These are the activations of a small network on made-up records, seen along a few directions, one row for each record.
Each row is followed by the record's values for the fields FAK, BAF, BIFAZ, GUG.
The largest differences between rows may come from other fields.
(in the rows, 500 means zero)
Strong random noise was added to every row along 17 fixed directions; ignore it. To show where, here is one row again and again, with new noise each time:
[252 601 499 480 213 562 759 464 598 549 273 523 353 465 509 798 561 824
 450 519 566 382 351 795 563 550 710 554 641 459 572]
[415 695 283 478 764 243 370 503 448 578 554 545 578 442 582 486 559 495
 639 609 457 532 534 566 304 444 499 406 496 374 578]
[672 541 268 484 468 458 445 458 488 362 550 489 615 461 648 429 491 581
 334 489 606 467 391 295 466 350 495 481 551 516 641]
[692 408 704 412 684 468 178 614 480 728 265 353 629 513 288 496 421 555
 712 336 599 530 500 395 534 580 684 191 491 582 343]
[591 483 553 516 404 496 248 467 441 563 449 368 618 545 628 538 315 586
 401 391 724 531 343 372 425 390 680 346 574 441 382]
[443 716 526 307 450 519 410 563 533 580 352 263 433 347 735 494 613 565
 691 678 432 328 588 524 511 607 489 734 655 441 574]
[612 375 239 534 484 410 716 364 544 290 447 579 382 490 659 462 382 595
 407 462 501 409 484 561 505 378 511 551 448 435 663]
[355 585 592 431 471 413 489 533 287 365 453 397 781 532 620 434 415 713
 474 302 670 479 535 485 450 390 503 332 644 396 406]
[437 504 475 443 584 687 590 607 346 629 431 439 328 520 484 533 649 637
 527 488 481 673 557 438 632 373 578 450 509 344 480]
[569 699 273 479 446 564 317 627 661 439 627 477 660 528 474 564 677 638
 531 670 567 417 562 137 548 535 578 547 674 443 680]
[813 365 347 460 357 391 554 272 881 554 356 576 719 605 470 563 532 709
 614 702 855 336 658 428 630 561 480 362 640 738 762]
[718 360 525 642 540 466 280 421 656 586 446 707 424 636 388 307 411 120
 487 323 493 690 275 536 488 429 599 436 316 600 466]
[560 560 366 572 416 569 726 615 638 346 371 638 647 851 686 570 180 735
 424 477 483 242 812 612 418 484 450 712 417 144 604]
[365 526 556 570 500 522 673 203 364 542 725 675 477 615 439 455 529 306
 440 620 549 779 515 733 419 355 317 375 384 506 434]
[660 490 525 478 424 658 459 531 512 666 452 461 399 714 568 578 433 469
 299 548 514 628 454 336 421 406 633 522 444 373 449]
[351 641 246 589 332 409 431 574 502 302 640 572 588 355 530 602 528 575
 330 329 463 474 303 304 432 585 825 535 555 393 638]
[273 466 544 484 628 578 621 575 402 615 309 500 376 426 494 622 751 738
 458 475 471 626 360 607 750 382 545 417 616 550 522]
[471 621 397 427 404 491 599 426 386 549 494 437 376 417 686 620 409 528
 429 517 441 522 443 631 323 472 597 576 406 333 508]
[474 545 494 322 397 557 767 479 529 743 421 578 527 459 385 733 801 566
 588 498 473 737 599 574 615 630 574 424 410 593 611]

[337 747 591 370 383 439 235 484 498 484 707 226 376 459 674 458 663 331
 527 755 474 443 387 316 311 486 498 676 752 436 414] => FAK: rak / BAF: bur / BIFAZ: tifu / GUG: tuguf
[493 545 417 565 575 492 683 558 387 435 591 570 596 517 404 394 400 612
 229 545 463 330 588 428 350 565 421 546 436 451 561] => FAK: rak / BAF: baro / BIFAZ: tifu / GUG: raf
[404 657 511 395 570 375 542 536 676 614 533 602 543 595 348 413 850 317
 454 825 395 515 664 306 435 714 464 574 647 650 674] => FAK: sulo / BAF: lage / BIFAZ: mek / GUG: raf
[382 461 728 285 434 467 553 560 208 894 242 245 555 349 612 631 596 669
 266 442 587 616 541 274 462 663 795 353 630 582 496] => FAK: sulo / BAF: lage / BIFAZ: zefu / GUG: tuguf
[594 560 323 608 730 460 239 528 454 653 391 583 505 135 459 465 509 488
 605 370 491 507 220 692 595 464 507 435 351 680 572] => FAK: sulo / BAF: bur / BIFAZ: tifu / GUG: gibod
[410 473 633 483 516 559 555 642 415 547 270 469 375 541 456 274 541 499
 501 373 438 373 564 511 537 581 575 607 569 474 541] => FAK: tosok / BAF: bur / BIFAZ: tifu / GUG: tuguf
[543 524 653 352 432 274 460 419 551 455 558 289 434 248 421 743 312 394
 488 551 243 274 375 573 230 893 635 579 361 633 376] => FAK: rak / BAF: baro / BIFAZ: tifu / GUG: tuguf
[325 588 558 656 287 764 491 612 522 211 445 529 479 496 391 491 527 786
 397 314 587 325  84 701 685 330 466 564 717 534 454] => FAK: tosok / BAF: baro / BIFAZ: tifu / GUG: raf
[487 436 750 500 425 568 347 402 604 500 503 459 544 438 406 543 522 368
 776 452 538 562 423 684 691 551 403 459 474 669 345] => FAK: rak / BAF: gef / BIFAZ: mek / GUG: gibod
[395 613 500 466 612 273 449 513 457 428 361 495 399 334 508 306 481 377
 546 379 385 434 247 724 361 497 554 510 516 570 469] => FAK: sulo / BAF: gef / BIFAZ: zefu / GUG: raf
[525 475 479 368 543 296 359 444 645 595 422 451 494 630 688 521 603 458
 685 623 639 616 585 421 484 349 519 391 668 488 497] => FAK: sulo / BAF: lage / BIFAZ: mek / GUG: gibod
[408 401 552 527 511 373 427 327 497 610 583 379 564 503 597 672 548 644
 505 622 763 653 374 481 522 346 523 255 671 537 353] => FAK: rak / BAF: bur / BIFAZ: zefu / GUG: tuguf
[693 646 391 469 629 435 391 414 326 473 653 341 766 399 602 507 236 650
 347 683 570 306 527 425 208 483 319 421 420 479 497] => FAK: rak / BAF: gef / BIFAZ: tifu / GUG: gibod
[406 507 287 557 637 261 579 594 505 414 478 748 460 322 194 507 658 484
 541 221 419 607 273 621 504 494 673 286 393 592 589] => FAK: rak / BAF: lage / BIFAZ: mek / GUG: tuguf
[279 681 692 489 368 621 701 787 403 508 168 592 549 706 375 239 440 616
 525 187 559 426 667 676 490 515 597 552 577 267 457] => FAK: sulo / BAF: lage / BIFAZ: zefu / GUG: tuguf
[513 531 561 503 620 315 290 573 610 669 444 678 754 596 365 760 540 494
 533 354 517 651 288 624 445 460 548 247 420 633 440] => FAK: sulo / BAF: lage / BIFAZ: tifu / GUG: gibod
[361 350 588 661 501 470 299 450 580 610 533 519 471 488 535 669 429 481
 544 477 611 583 397 521 621 492 651 399 526 488 367] => FAK: rak / BAF: lage / BIFAZ: mek / GUG: gibod
[566 336 331 481 659 450 638 598 580 311 542 618 657 391 417 677 676 600
 707 299 317 614 633 452 834 580 445 440 376 587 637] => FAK: sulo / BAF: bur / BIFAZ: zefu / GUG: tuguf
[499 470 640 384 444 498 509 524 228 475 408 325 365 447 683 377 423 459
 252 280 512 568 288 440 405 322 564 500 528 459 334] => FAK: sulo / BAF: bur / BIFAZ: tifu / GUG: tuguf
[414 585 314 618 478 397 436 719 586 649 288 655 766 450 624 687 466 777
 285 386 601 383 466 444 538 591 721 515 552 474 697] => FAK: sulo / BAF: lage / BIFAZ: mek / GUG: tuguf
[506 498 512 409 537 353 580 435 399 337 564 504 678 453 569 455 503 465
 560 400 470 499 572 574 453 490 305 435 449 570 496] => FAK: tidog / BAF: bur / BIFAZ: mek / GUG: gibod
[341 542 746 461 382 671 394 614 287 863 320 326 452 323 404 411 606 624
 370 493 675 477 475 352 582 630 723 465 679 590 449] => FAK: sulo / BAF: baro / BIFAZ: tifu / GUG: raf
[157 491 743 606 673 490 224 430 532 503 606 304 422 331 725 509 559 388
 767 713 410 552 495 648 732 557 335 638 664 518 318] => FAK: rak / BAF: lage / BIFAZ: zefu / GUG: tuguf
[468 580 508 507 697 229 396 486 741 429 428 620 584 670 635 288 568 300
 609 679 410 408 566 607 473 463 239 636 624 584 584] => FAK: sulo / BAF: bur / BIFAZ: zefu / GUG: tuguf
[587 509 759 266 440 499 619 475 517 559 392 360 517 653 374 489 629 490
 520 602 507 529 527 474 419 535 414 399 615 634 407] => FAK: tidog / BAF: baro / BIFAZ: zefu / GUG: tuguf
[398 638 449 556 484 322 349 579 535 533 591 566 826 434 452 654 463 553
 429 470 454 359 547 408 347 788 631 494 507 519 612] => FAK: sulo / BAF: bur / BIFAZ: tifu / GUG: tuguf
[621 299 592 493 464 533 661 390 184 676 380 426 487 580 782 378 174 501
 165 385 677 622 603 469 367 339 537 451 336 381 379] => FAK: sulo / BAF: gef / BIFAZ: mek / GUG: raf
[417 511 474 494 530 413 435 489 592 528 526 496 499 432 390 631 605 598
 635 564 557 502 427 520 556 519 590 374 631 572 488] => FAK: sulo / BAF: baro / BIFAZ: zefu / GUG: raf
[817 449 300 560 567 595 135 465 589 479 637 446 587 337 659 410 532 392
 517 559 563 546 388 194 681 413 433 566 471 627 623] => FAK: sulo / BAF: gef / BIFAZ: tifu / GUG: gibod
[412 382 513 683 373 534 608 427 576 516 504 606 554 629 640 403 361 545
 438 506 663 458 723 532 578 539 507 585 521 377 560] => FAK: rak / BAF: lage / BIFAZ: tifu / GUG: gibod

Which values does each new row have?
[682 355 273 509 510 643 639 448 538 492 659 555 304 448 426 919 477 605
 662 448 399 633 465 651 589 437 529 448 227 403 488] => FAK: tosok / BAF: bur / BIFAZ: tifu / GUG: tuguf
[636 569 488 421 476 507 514 371 468 262 703 331 459 598 520 479 384 512
 477 696 482 402 497 418 287 371 314 502 552 433 410] => FAK: rak / BAF: bur / BIFAZ: zefu / GUG: gibod
[404 560 528 480 524 634 610 469 352 616 423 420 397 394 643 178 602 508
 440 696 581 461 666 468 628 466 359 656 635 529 602] => FAK: sulo / BAF: gef / BIFAZ: zefu / GUG: raf
[638 418 617 468 453 527 296 519 410 682 485 271 578 516 756 414 310 507
 484 470 685 510 572 349 447 459 515 527 489 387 340] => FAK: rak / BAF: baro / BIFAZ: tifu / GUG: raf
[452 452 458 495 542 494 626 592 583 240 612 597 474 334 248 787 481 503
 590 366 185 429 490 598 626 701 523 545 292 599 500] => FAK: rak / BAF: lage / BIFAZ: mek / GUG: raf
[565 439 401 818 415 722 482 370 657 640 658 684 180 587 414 351 378 206
 332 722 475 592 482 449 484 573 596 709 340 412 556] => FAK: rak / BAF: lage / BIFAZ: zefu / GUG: gibod
[593 568 593 368 314 503 474 531 599 156 504 509 500 516 282 269 625 313
 605 298 480 473 400 391 560 479 479 498 591 686 485] => FAK: sulo / BAF: bur / BIFAZ: mek / GUG: gibod
[587 522 513 600 631 518 313 402 493 538 638 520 547 600 450 357 446 355
 245 853 508 384 590 211 393 525 389 533 571 628 584] => FAK: sulo / BAF: bur / BIFAZ: mek / GUG: gibod
[392 578 541 560 507 568 583 447 347 414 525 346 419 429 264 404 368 813
 386 765 576  78 555 506 324 646 512 465 714 470 522] => FAK: tosok / BAF: baro / BIFAZ: tifu / GUG: raf
[621 433 627 545 164 817 436 342 320 302 804 326 347 404 515 773 247 415
 276 384 431 560 205 452 440 483 584 569 318 478 284] => FAK: tosok / BAF: bur / BIFAZ: tifu / GUG: gibod
[668 367 732 514 532 849 641 441 258 449 427 399 451 508 205 383 331 672
 463 501 619 323 582 592 644 424 276 349 445 634 367] => FAK: tidog / BAF: bur / BIFAZ: mek / GUG: gibod
[456 560 296 430 539 389 653 518 486 520 547 627 665 472 576 585 629 552
 602 505 463 573 765 486 520 551 481 480 423 424 693] => FAK: sulo / BAF: gef / BIFAZ: mek / GUG: gibod
[483 575 517 597 465 620 427 725 610 560 347 596 635 676 438 584 500 683
 410 405 618 481 400 485 601 424 559 463 586 446 490] => FAK: tidog / BAF: lage / BIFAZ: zefu / GUG: tuguf
[572 359 435 605 695 566 484 317 627 662 473 579 336 450 372 558 644 547
 557 809 529 527 407 610 670 474 402 410 518 730 631] => FAK: tosok / BAF: gef / BIFAZ: tifu / GUG: gibod
[415 525 465 620 326 402 485 428 827 488 545 829 598 746 509 349 509 174
 693 493 580 584 761 538 527 609 552 627 484 429 610] => FAK: sulo / BAF: lage / BIFAZ: mek / GUG: gibod
